Each row below holds a small network's activations on one input, seen along a few directions.
Each table varies a few parts of the input and shows all the possible inputs, shuffled.
A made-up example of a description, with smaller parts first: values(3) and (point or ring(9) or (line(4) and ring(5))).
Shared parts are said once, and a part with two or three values counts as separate values.

Table:
row 1: [ 65.8  19.8  23.0  17.5   2.1  -9.1  31.0 -62.3 -12.5  13.3   5.7   8.7
 -14.7   4.4]
row 2: [ 25.9  -5.7  17.7  27.2  26.7 -77.3  11.8   1.8 -44.7   2.2   1.2  23.4
  32.0  -8.1]
row 3: [-62.7   2.4 -30.6 -28.8 -22.4  57.3 -30.2  29.4  38.0 -22.2  -3.6  -8.0
 -19.8   0.8]
row 4: [-34.1 -14.0 -28.7 -31.1 -19.8  55.8 -32.1  47.9  41.7 -24.4  -3.2 -11.0
 -31.7  -8.6]
row 5: [ 10.7   6.8  -9.9  -8.4  -1.3  54.9  14.0 -38.9  32.2   1.7  14.4 -16.5
 -37.4  18.8]
row 6: [ 82.6   1.9   9.0   9.1  23.4 -12.7  33.5 -49.3 -13.8  15.0   1.9   1.7
  -7.3   3.1]
row 7: [ -8.1   2.9   8.8  25.7  26.4 -81.4  14.3 -11.0 -47.9  14.3  -8.8  22.4
  44.4   6.7]
row 8: [-49.8  -5.7  10.6  -1.6 -14.7 -22.0 -27.7  54.2 -15.5  -3.5  -9.1   5.3
  35.1  -9.3]
row 9: [ 56.1  24.3  11.8  13.4  17.8  -8.1  37.5 -70.5 -19.6  13.6   9.8  13.5
   0.2  13.8]
row 10: [ 38.6 -11.7 -11.1  -9.6  -0.7  58.4  12.5 -18.1  36.3   2.2  14.3 -29.4
 -38.0  -1.9]
row 11: [  6.3   0.7  22.2  31.9   5.6 -73.3   7.3  -4.4 -45.2  11.3  -5.8  14.9
  38.7 -14.4]
row 12: [-64.5  -1.0  -1.7  -5.5   6.4 -28.6 -21.5  45.4 -14.0  -2.8 -10.1  12.8
  41.9   5.4]
row 13: [-35.4  -9.0   2.7  -1.0   1.6 -18.0 -18.7  62.8  -9.7  -6.7   3.6   8.2
  39.6 -20.9]
row 14: [ 24.8  -3.3   0.6  -8.5 -14.5  50.7   1.8 -31.0  34.1   0.5   4.2 -23.0
 -53.1  14.8]
row 15: [-56.1  -8.3 -24.4 -30.4 -36.8  53.4 -33.3  43.9  40.8 -14.4 -14.7 -23.1
 -30.0  -4.6]
- Describe the family of inputs behind these rows. => values(3) and ring(5)
- The inputs of row 8 and row 13 match in every part but the values(3) part. If row 15 is changed in the same way as row 8 into row 13, which row does it become? => row 4
- Which other rows does row 9 become when the ring(5) part takes its other values? List them by row number. => row 3, row 5, row 7, row 12
- Which other rows does row 11 become when the values(3) part takes its other values? List them by row number. => row 2, row 7
